Each row below holds a small network's activations on one input, seen along a few directions.
Each table varies a few parts of the input and shows all the possible inputs, shuffled.
A made-up example of a description, with smaller parts first: one of 6 places along a line, together with either a single point or one of 9 places along a line or (one of 3 separate values, together with one of 8 places around a ring).
Shared parts are said once, and a part with two or three values counts as separate values.

Rows:
x1: [ 11  -2   9 -17   8 -15 -13 -18 -47  -8  -4 -36  14]
x2: [-12 -19  20 -37  17   7  16  87 100  16  65  31  79]
x3: [ -8  -8  -3  -3  -6  -7 -15   0 -55 -18 -11   1  10]
x4: [ -1 -15 -38  16  23   4   6   9 -13 -20 -12 -18 -17]
x5: [ 10  21  18  -6 -28 -25 -11 -17 -42  25 -20   9 -13]
x6: [  5  12  24  -2  19  26   5 -30  -3 -31  11 -21  -1]
x7: [  2  32  32  14 -14  18   4 -29   1   2  -3  26 -27]
x8: [-13   3  11  13   7  33   3 -13 -11 -41   3  19  -5]
x9: [ 23  14  14 -10   4 -32 -23 -19 -32   8 -23 -20  -8]
x10: [ -1  -6 -26  15 -18   1  11 -17   9   8  -7  -9 -33]
x11: [-21  -3  -6  10 -32   1 -16 -12 -46  -1 -17  25   8]
x12: [ -9   1   9  -4 -47 -12  -9 -25 -35   9  -6  11  -8]
x13: [ 16  28  28   8  15  11  -8 -29  10 -15  -7  -5 -22]
x14: [-16  13  25  16 -33  27  10 -39   9 -15   9  28 -23]
x15: [ -9 -34   6 -61   5 -35  -1 102  57  47  48  15  93]
x16: [-13 -10 -40  28  -4  14   4  -4  -2  -3 -17   4 -19]
x17: [-26   8   9  29 -18  40   2 -26  -1 -25  -2  44  -7]
x18: [ 28   6 -22  10  33 -22  -2 -10   9   6 -25 -38 -33]
x19: [  2 -45 -24 -35  31 -19  19 109  96  41  45  -4  65]
x20: [ 16  13 -18  13   2 -11  10  -8   2  22 -21 -10 -38]
x21: [ 16 -10 -27   4  36  -4   7  -9  -5  -9  -5 -51 -13]
The inputs of x14 and x10 match in every part but one. If x17 is changed in the same way as x14 into x10, which row does it become?
> x16
What is each input in this table made of?
> one of 3 separate values, together with either a single point or one of 6 places around a ring

Rows:
x22: [-27 -55 -21 -54 -29 -46 -10 106  17  53  35  27 101]
x23: [-22  18  27  20 -14  38  -4 -12 -40 -53  -8  57 -19]
x24: [ -4  31  24  18  11  18 -35 -41 -27 -13 -25  14  17]
x25: [  3 -19  49 -65  40  13  28  74  99   2  92 -14  88]
x26: [-17  -6 -12  16 -54  13  13 -63   2  -1   2  -9 -38]
x27: [  6  -9 -42  16  45  12  13   0 -51 -16 -20 -40 -11]
x28: [ 27  -6  -9  -4  36 -39 -30  -9 -23 -30 -29 -40 -15]
x29: [ 11  42  36   8 -19  -1 -14 -50 -13  32 -20  13  -7]
x30: [ -2 -19 -41  12  35   0  16  90 123  35  13  34  20]
x31: [ 41   8   4 -15   4 -53 -15 -14 -10  16 -24 -44 -42]
x32: [ -9  31  39  13 -43  17  16 -22 -27  -8   1  54 -43]
x33: [ 21   9 -32   5  11  -5  28  -5 -37  27 -13 -44 -36]
x34: [-27 -24 -21  30 -24  33  -6 -53 -13 -45  -3  -8 -13]
What is each input in this table made of?
> either one of 3 separate values or (one of 2 separate values, together with one of 5 places around a ring)

Rows:
x35: [-32 -52 -67  -3 -14 -26 -17  75 -39  18 -16  26  49]
x36: [ -9   5   5  -2 -34   2  10  30  53  41  24  40  20]
x37: [-8  9 30 -1  2  5  6 29 40 21 12 59 16]
x38: [ 23   1 -11 -18   1 -44  -9  27  27  52  -3 -24  17]
x39: [  -8   33  -12   62  -12   23  -20 -108  -45  -54  -59   12  -71]
x40: [-20   6  13  -2  22  49  17  24  39 -17  30  18  37]
x41: [ -4   8  25  -5  14  25   6  42  36 -24  24  42  14]
x42: [ 17  19 -21  63  -7  33  -2 -89 -54 -27 -62 -25 -94]
x43: [ 24   7  13 -17  33 -42 -12  26  14  31 -13  -8  14]
x44: [-16  28  43  21 -40  16 -38 -84 -71 -33 -20  14 -28]
x45: [  17   30  -33   35    1    1   28  -55  -75   -5  -39  -33 -101]
x46: [ 12 -36 -20 -17  35 -17  10  16  18  -6  25 -52  27]
x47: [ 10 -28 -21 -32  -1 -33   2  21  33  25  12 -43  10]
x48: [ 17  -4  -8 -20  55   1  -5  18  14  -1  10 -44  30]
x49: [-25 -29   2   1   0  29  31  21  44 -19  47  11  31]
x50: [  -2   25   59  -27  -60  -11  -15  -58 -105   -5   -8   10    7]
x51: [-25 -25  -4 -16 -36  12  20  23  61  14  37  20  12]
x52: [ 28   3   8 -20  43 -23 -12  41  11 -13  -1 -23  10]
What is each input in this table made of?
> either a single point or one of 5 places along a line or (one of 2 separate values, together with one of 6 places around a ring)
Start at x50 and move only the place on the line of 5, one step at a time. The first step leads to x44. Which rows follow, in order?
> x39, x42, x45

Rows:
x53: [  5  11  47 -19  11  -7 -38 -33 -26 -32   1 -15  33]
x54: [  9 -25 -45   9  32 -13 -20 -14 -24 -24 -26 -51   8]
x55: [ 16 -48 -51 -35  45 -37  12 112  84  36  30 -33  44]
x56: [-41 -17   1  19 -22  37 -21 -22  -8 -40   3  36  21]
x57: [ 32  53  52   8  23   8  -4 -52  20 -11 -17   1 -46]
x58: [ 10  26  39 -15   3 -18 -18   2 -69  -6 -12  11  11]
x59: [ 17  18  37 -24 -49 -47 -22 -29 -39  40  -8   0   1]
x60: [ 15  -9 -38   7  31   9  30 -17  -7 -18   5 -65 -31]
x61: [ 28  21 -37  43  47  -1   6 -31  22   0 -37 -38 -71]
x62: [ -8  29   8  55 -16  52  12 -37  37 -21 -14  49 -52]
x63: [-34   3 -11  19 -31  26  -1  11 -50 -14  -8  63   0]
x64: [-30  -7  12  22 -24  60  32 -25   9 -34  30  21 -15]
x65: [ 14  22  55 -25  11  19  15 -38  -9 -25  30 -28  -6]
x66: [-35 -37  -4 -18  -1   8  26  89  98  22  56  61  73]
x67: [ 14 -22 -50   0 -26 -52  -7  -9 -36  51 -35 -37 -30]
x68: [ 11 -14 -48   8  24 -24  -2  21 -65   3 -42 -26 -17]
x69: [-36   0 -11   8 -86  -3  -2 -16 -17  29 -10  49 -11]
x70: [ 15  -3  43 -63  31 -17   1  87  81  44  56   1  88]
What is each input in this table made of?
> one of 3 separate values, together with either a single point or one of 5 places along a line
Change only the place on the line of 5 in x59. List by row number the other rows that result.
> x53, x57, x58, x65
List by row number the other rows that have the choice among 3 separate values in common with x64.
> x56, x62, x63, x66, x69

Rows:
x71: [ 23  41  20   9  17   3  -4 -14  29 -11 -13   9 -43]
x72: [ -7 -36 -34   9   1  -5  17 -20  -5 -17  -1 -41 -30]
x73: [ 16   8 -38  21   3 -23  -2   9   5  10 -33  -8 -50]
x74: [  23    9   -7    0  -19  -40  -30  -47 -115   -7  -51  -36  -16]
x75: [-15  -8  14 -22 -45   7  17  25   1  31  35  21  28]
x76: [-20   7  -1  23 -44   8  -1 -36  22  21  -5  35 -14]
x77: [ 17 -17 -22 -13   0 -45 -12  19  18  51  -7 -24  18]
x78: [ 24  38  57 -16   2 -12 -39 -70 -94 -20 -27 -16 -16]
x79: [-23   9  -9  41   1  32  12   2 -11 -16 -11  56 -13]
x80: [ 13  30  14  31  51  27  10 -10   6 -25  -8  13 -23]
x81: [-29 -25  -2  10 -39  27  20 -30   1 -31  16  23  -9]
x82: [ 23  -9 -21 -16  10 -44 -14  51   8  32 -21  -5  -5]
x83: [  7 -16 -36  -5  46 -22   2  49 -11  13 -17  -1  19]
x84: [ 12 -18 -24 -28  -5 -24  16  32  -5  41  17 -39  10]
x85: [ -22   25   34    2  -49  -11  -34  -53 -109  -13  -31   21   -5]
x86: [-25  -3   4   1   7   8   1  44  -4   2   2  57  36]
x87: [-29 -30   7 -23 -31   0   8  15   6 -15  39  22  45]
x88: [ -4 -30 -45 -13  30  -5 -16  36  -4  -7  -1 -31  36]
x89: [-20   3  -1   7 -51  30  29 -20  -1  12  16  21 -21]
x90: [ -6   1  19  -9 -29 -14 -16  46  14  22  -2  55  10]
x91: [11 17 27 -9 56  0  2 32 12 -9  4 12 28]
x92: [-35 -16  -7  -9 -10  24 -15  29   4 -21  15  27  56]
x93: [-32 -10 -16  28 -18  51  -3 -13  -3 -37  -5  28   2]
x94: [ 21  15  41 -22  12 -21  -9  -2  41  28   9 -10  28]
x95: [  6   8  10  23  31  46  -8 -22  13 -44   2 -17 -10]
x96: [ -4 -42 -28 -26  10 -30   4  23  -1  -1  24 -40  23]
x97: [ 27  23  41 -24  21 -21 -12  31  32   9  -4  10   5]
x98: [ 15  29  21   8   7   4   0 -51  40   9  -4 -10 -22]
x99: [ 13  25  23  -6  -1  26  28 -34  16   1  18 -26 -30]
x100: [  6  -3 -46  38  38   2  14   9 -17  -6 -31  -3 -29]
x101: [-10  17  -1  25 -34   8  -5   2  11   1 -12  55 -36]
x102: [  4  -7 -36   4 -12  -1  29 -12  -7  22  -3 -41 -39]
x103: [  2   1  18 -15  39  17 -16  20  18 -29  21 -17  44]
x104: [ 18  14  38 -36   4   0  19  12  18  18  35 -26  21]
x105: [  7  -3 -38  20  -7 -23   1 -28  16  30 -24 -26 -30]
x106: [ -3 -23 -51  28  20  21  -4  -4  -9 -24 -23 -33 -16]
x107: [  4 -12  34 -31  17  -7   7   5  22 -25  44 -25  34]
x108: [-13  -7  18  -7 -38 -15 -13  12  24  42  10  36  34]
x109: [  5  -6  25   2  10  21  15 -40  18 -39  23 -24 -21]
The inputs of x80 and x79 match in every part but one. If x104 is changed in the same way as x80 into x79, which row does it become?
> x75
What is each input in this table made of?
> one of 3 separate values, together with either a single point or (one of 2 separate values, together with one of 6 places around a ring)
Change only the choice among 3 separate values in x96. List by row number the other rows that result.
> x87, x107
Change only the choice among 3 separate values in x83. List by row number the other rows that result.
> x86, x91
Change only the place on the ring of 6 in x79. List by row number the other rows that result.
> x76, x81, x89, x93, x101
